A small network was shown many inputs. Here are its activations along a few directions, one row for each input.
Each table varies a few parts of the input and shows all the possible inputs, shuffled.
A made-up example of a description, with smaller parts first: one of 5 places around a ring, together with either a single point or (one of 2 separate values, together with one of 4 places along a line) or one of 11 places around a ring.
Shared parts are said once, and a part with two or three values counts as separate values.
In the rows, zero is written as 128.

Other details of the inputs shift rows strongly along two fixed directions, in all tables alike. That doesn't count.
To show where, the next rows are all for the same input, with only those details redrawn:
[128 109 107 125 155 130 122 141 123 107 133 143]
[135 134 128 137 102 123 126 132 128 124 126 111]
[141 156 131 143  35 116 124 124 123 133 121  68]
[141 142 193 155 155 123 148 129 160 148 116 157]
[135 134 126 137 102 123 126 131 127 123 125 110]
[139 136 171 148 148 123 141 130 150 138 119 149]
[134 123 154 140 168 127 137 135 144 126 124 160]
[123  97  87 116 171 133 117 146 116  96 138 150]

Rows:
x1: [128 119 112 128 113 123 125 133 120 113 130 116]
x2: [143 153 187 147 153 121 151 105 162 161 118 166]
x3: [122 108  73 108 120 127 108 133 112 109 133 127]
x4: [137 129 123 134 150 128 133 125 128 118 138 140]
x5: [135 141 187 145 156 125 141 136 164 156 121 159]
x6: [144 163 124 139  36 118 121 110 121 137 133  71]
x7: [118 107 105 117 152 133 123 130 121 120 127 154]
x8: [116  98 128 116 163 148 134 115  92 122 127 136]
x9: [111 125 100 108 107 136 118 133 122 122 125 112]
x10: [124 131 158 133 125 135 141 100  99 149 125 113]
x11: [119 133 125 119 121 135 118 140 140 123 131 118]
x12: [126 114  96 119 159 125 116 131 125 119 139 149]
x13: [135 141 185 149 161 124 147 140 160 150 119 154]
x14: [134 129 125 129 113 124 121 127 136 131 125 125]
x15: [137 138 121 136  98 118 133 118 120 120 135 106]
x16: [131 135 110 129 106 122 116 126 120 124 137 115]
x17: [117 121 103 115 107 130 122 133 119 132 127 117]
x18: [114 112 102 106 164 139 115 144 139 112 133 145]
x19: [114 110 108 103 118 146 124 123  78 126 131  99]
x20: [121 131 135 126 139 133 129 142 142 120 126 126]
x21: [141 143 197 151 152 124 142 126 165 154 117 164]
x22: [112 112 100 102 163 138 118 140 135 114 129 149]
x23: [112  94  72  97 173 135 112 148 118 107 138 155]
x24: [132 134 118 135 104 115 128 126 119 122 133 108]
x25: [141 149 185 156 155 117 147 124 155 149 123 152]
x26: [132 174 160 143  21 116 132 125 141 145 114  51]
x27: [118 106  71 110 118 127 114 150 104 100 141 107]
x28: [145 153 188 151 152 122 149 109 166 159 121 161]
x29: [135 150 139 133  43 135 134  86  89 146 125  57]
x30: [128 110  97 124 140 129 119 140 119 105 135 131]
x31: [129 135 130 132 123 128 136 108 129 139 129 137]
x32: [108 110 127 103 144 154 128 121  94 121 127 117]
x33: [127 142 142 136 115 121 134 114 132 147 123 132]
x34: [123 115  96 116 157 124 120 128 122 121 135 153]
x35: [119 106  81 107 144 132 112 146 123 114 137 133]
Q: What is each input in this table made of?
A: one of 5 places along a line, together with either a single point or one of 6 places along a line
Q: Changing only the place on the line of 5 turns x25 into x4. The same change can be made to x34. Which row results?
A: x2
Q: Start at x32 and move only the place on the line of 5, one step at a time. The first step leads to x19. Which rows follow, in order?
A: x8, x10, x29
Q: List by row number the other rows that have the place on the line of 5 in common with x30.
A: x1, x3, x7, x8, x14, x21
Q: Change only the place on the line of 6 in x5. List by row number the other rows that result.
A: x13, x17, x23, x27, x35

Rows:
x36: [110 107 120 119 169 150 106 143 135 123 127 173]
x37: [ 91 108 115 102 164 143 133 122 118 106 126 149]
x38: [119 118 151 108 221 141 130 127 124 160 136 174]
x39: [133  94 143 127 143 134 142 141 100 124 121 134]
x40: [103 126  70 124 135 109 120 142 119 106 147 123]
x41: [136 144 107 117  44 144 110 115 136 124 131  77]
x42: [195 155 135 188  89  93 148  48 119 132 134 137]
x43: [135 185 191 150 114 104 160 122 172 186 114 125]
x44: [152 149 180 164 139 109 157 145 152 157 134 137]
x45: [144 156 136 143  63 113 136 139 177 138 115 109]
x46: [130 126 152 134 161 114 133 158 171 158 106 179]
x47: [111 103 161 130 148 131 131 135 108 130 122 143]
x48: [122 164 223 142 135 130 175 102 143 189  98 121]
x49: [134 115 139 123 156 150 123 141 141 131 126 159]
x50: [122 150 142 128   4 131 127 124 110 168  82  51]
x51: [ 98  90 125 109 158 147 124 131 127 109 113 155]
x52: [140 176 201 146  95 103 143 126 208 190  89 138]
x53: [148 172 154 150  99 105 137 129 174 116 128 113]
x54: [118 115 144 108 205 151 117 140 151 152 113 193]
x55: [ 99 118 172 134 199 141 156 118 124 133 123 161]
x56: [130 102  92 124 128 131 126 134  68  87 141  82]
x57: [111 121  98  93 186 152 121 118 112 135 146 146]
x58: [152 156 148 155  71 124 118 112 107 129 142  60]
x59: [128 195 232 159 106 129 149  93 165 184 125 117]
x60: [158 157 183 166  84 100 142 146 158 162 117 119]
x61: [108 104 105 115 178 140 110 129 100 121 154 142]
x62: [121 117 165 123 192 137 119 133 136 142 136 184]
x63: [102 132 114 103 157 148 114 116 139 117 142 154]
x64: [119 125  61 107  93 111 109 150  98 133 143  88]
x65: [123 102  78 115  86 139 110 131 100  73 119  80]
x66: [140 108  50 129 106 114  98 169 124  74 133 111]
x67: [126 125  45 119 104 119 125 149 108  99 155  91]
x68: [119 109  98 112 166 142 130 130 110  73 134 132]
x69: [167 165 126 161  11  90 112 137 130 123 126  46]
x70: [102  97  74  83 112 147 112 127 107 118 107 109]
x71: [123 101 143 122 161 151 146 132 136 117 110 152]
x72: [106 117  58  78 108 154  86 124 124 120 131 110]
x73: [132  86  86 103 169 147 105 144 100 107 157 146]
x74: [137 163 226 159 113 133 183 102 143 168 110 110]
x75: [110 147 137 133 149 111 136 136 172 129 126 162]
x76: [144 159 129 133  38 131 105 108 144 113 123  64]
x77: [122 109 108 125 166 139 138 125  92  84 139 117]
x78: [150 130 134 159 169 107 134 149 135 107 145 132]
x79: [122 128 162 122 150 145 160 117 133 124 117 141]
x80: [128 108  66 110 105 145 106 131  74 110 165  81]
x81: [146 164 131 158 103 104 138 137 140 118 138  96]
x82: [169 108  88 156 151 109 142  58 103 128 148 189]
x83: [139 168 218 171  86  89 141 142 174 179 112 137]
x84: [159 170 183 168  74 100 135 129 188 137 106 109]
x85: [125 146 153 132  45 122 136 110  87 169 111  45]
x86: [142 122  40 138  78  97 111  61  69 118 152 140]
x87: [132  99 138 134 150 137 132 142 115  98 110 141]
x88: [142 126 110 143  95 119 127 163 150 124 120 128]
x89: [140 150 122 131  41  95 113 143 133 164 116  80]
x90: [145 130 149 146  65 119 128 129  96 117 117  72]
x91: [144 170 171 133 115 135 132 100 160 121 134 115]
x92: [148 176 196 153 111 138 157 105 151 164 132 111]
x93: [122 102 187 118 186 134 145 131 121 166 106 170]
x94: [104 109  79 113 144 117 107 157 155 104 130 158]
x95: [ 99  92  88 113  82 141 110 141  86 101 115 102]
x96: [135 145  83 121  85 134 111 116 102  96 155  66]
x97: [120 142 140 114 181 116 142 138 173 145 123 178]
x98: [127 111 156 106 201 142 119 134 134 159 130 182]
x99: [130  99  78 119 156 147  96 149 116  85 139 137]
x100: [ 99  98  80 111 108 132 116 130  61 105 141  83]
x101: [149 102  69 124 190 109 131  73  85 141 141 217]
x102: [124 112 154 135 157 141 155 132 100 131 131 126]
x103: [111 123 162 124 186 152 121 122 170 139 122 184]
x104: [109 106  84 123 140 115 104 170 141 110 126 161]
x105: [101 107 139  95 202 147 145 118 131 133 114 171]
x106: [128  92 165 133 182 150 154 144 133 130 104 178]
x107: [107 115  69 131 120 106 109 151 101 108 151 107]
x108: [120 141 157  96 201 147 135 113 162 150 127 177]
x109: [123 131  87  96  97 150 113 115 123 108 150 103]
x110: [127 130 104 121 157 122 138 146 158 112 142 154]
x111: [139 109  65 115  93 132  82 139  89  85 159  81]
Q: Changing only one part turns x59 into x57. The same change can be made to x51. Which row results?
A: x70
Q: Changing only one part turns x43 into x67. The same change can be made to x101. Which row results?
A: x82
Q: What is each input in this table made of?
A: one of 4 places along a line, together with either a single point or (one of 3 separate values, together with one of 6 places around a ring)
Q: Change only the place on the line of 4 in x36. List by row number the other rows that result.
A: x49, x54, x99
Q: Change only the place on the ring of 6 in x77. List by row number the other rows that result.
A: x56, x65, x68, x87, x90
Q: Change only the place on the ring of 6 in x55. List by row number the other rows that result.
A: x37, x47, x51, x95, x100

Rows:
x112: [152 131 134 143 119 124 128 117 148 120 122 137]
x113: [113 117  97 115 136 126 108 148 143 120 135 148]
x114: [128 118 163 124 188 139 133 122 123 129 125 156]
x115: [114 113 139 111 166 157 128 133 115 110 128 126]
x116: [121 137 159 125 114 130 132 101 128 161 110 138]
x117: [139 157 195 148 138 112 152 150 181 168 114 146]
x118: [134 150 165 140 127 134 130 144 168 121 119 120]
x119: [114 129  32  83 161 147 110  91  84 100 184 114]
x120: [152 158 117 142  15 116 118 130 130 132 127  64]
x121: [130 120 101 120 152 124 106 148 138  98 134 139]
x122: [137 124 154 129 127 142 138 116 114 140 131 129]
x123: [123 143 197 141 148 131 144 109 146 180 107 166]
x124: [118 105 119 108 165 149 120 127 107 103 130 125]
x125: [133 153 132 142  30 112 134  94  93 138 118  62]
x126: [116 101  86 108 144 141 104 139  87 104 144 111]
x127: [116 121  18  86 218 139 103 122 126  79 189 168]
x128: [117 106  70 128 138 117 117 153 116  88 150 128]
x129: [142 151 157 158 117 100 144 121 151 132 117 141]
x130: [143 103  63 130 126 122 103 138 111 100 145 139]
x131: [135 101  67 117 136 140 114 139 120  86 139 135]
x132: [141 122 154 141 128 134 134 115 111 140 137 130]
x133: [ 98 101  81  88 130 149 111 134  98 121 134 125]
x134: [134 127  94 119  48 147 120 105  83 113 129  63]
x135: [110 102  94  96 143 151 110 148  93 101 143 105]
x136: [116 126 131 124 114 133 140 123 102 123 131 105]
x137: [108 128 122 107  98 150 126 113 115 137 113 108]
x138: [138 161 121 141  33 114 105 147 136 122 135  52]
x139: [117 136 110 113  90 134 116 134 152 124 118 117]
x140: [147 157 185 163 138 100 146 141 172 171 112 155]
x141: [126 151 184 134 133 125 135 137 186 160 111 161]
x142: [119 124 129 135 115 126 136 121 100 124 136 107]
x143: [127 112 145 124 188 125 143 122 119 150 122 166]
x144: [117 135 160 122 118 140 137 101 132 154 107 130]
x145: [139 148 165 143 127 126 130 135 166 124 117 124]
x146: [120 119 108 130 150 129 138 142 137  96 129 138]
x147: [130 131 146 135 125 119 137 123 112 160 123 124]
x148: [113  96  84 112 151 139 130 114  85  92 133 123]
x149: [128 130 167 131 181 133 130 160 173 125 130 159]
x150: [130 135 109 139  98 113 133 125 134 103 124 110]
x151: [105 110 121 112 151 141 120 127 116 138 130 147]
x152: [152 115 132 142 170 118 126 126 146 121 129 184]
x153: [129 155 134 136  35 114 130 121 102 158 126  54]
x154: [115 111 122 110 160 143 141 130 111 131 123 131]
x155: [132  94  79 121 137 136 112 118  77 111 145 130]
x156: [121 121 121 130 155 122 138 149 143 107 135 146]
x157: [136 126 149 135 178 118 143 140 164 137 117 169]
x158: [128 144 204 135 151 127 160 127 142 177 114 142]
x159: [132 153 178 149 125 113 132 129 179 166 110 164]
x160: [133 150 227 153 160 134 147 127 149 161 120 138]
x161: [132 126 146 141 174 113 137 158 159 144 132 164]
x162: [123 138 177 140 133 138 159 109 124 134 114 124]
x163: [140 136 100 128  98 102 121 139 133 134 122 119]
x164: [125 124 131 121 160 120 120 130 163 136 117 184]
x165: [122 117  96 115 147 128 128 155 140 113 128 136]
x166: [130 122 112 146 154 108 133 142 134 113 134 157]
x167: [152 150 130 141  16 119 122  87  90 145 122  61]
x168: [127 144 147 130 109 125 127 120 168 141 109 139]
x169: [114  99  76 120 142 128 122 125  77 102 143 123]
x170: [147 149 134 137  20 130 128  86  95 138 118  53]
x171: [135 140 113 137 103 118 106 149 139 117 132 105]
x172: [142 107 106 136 157 125 117 142 133 111 146 159]
x173: [127 129 150 126 127 128 145 113 117 149 115 117]
Q: Changing only one part turns x150 into x148. The same change can be made to x152. Which row results?
A: x167
Q: What is each input in this table made of?
A: one of 2 separate values, together with either a single point or (one of 5 separate values, together with one of 6 places around a ring)
Q: Change only the place on the ring of 6 in x171. List by row number the other rows that result.
A: x118, x121, x138, x145, x149
Q: Change only the choice among 2 separate values in x154. List by row number the other rows that result.
A: x165
Q: Change only the choice among 2 separate values in x161. List by row number the other rows that result.
A: x153
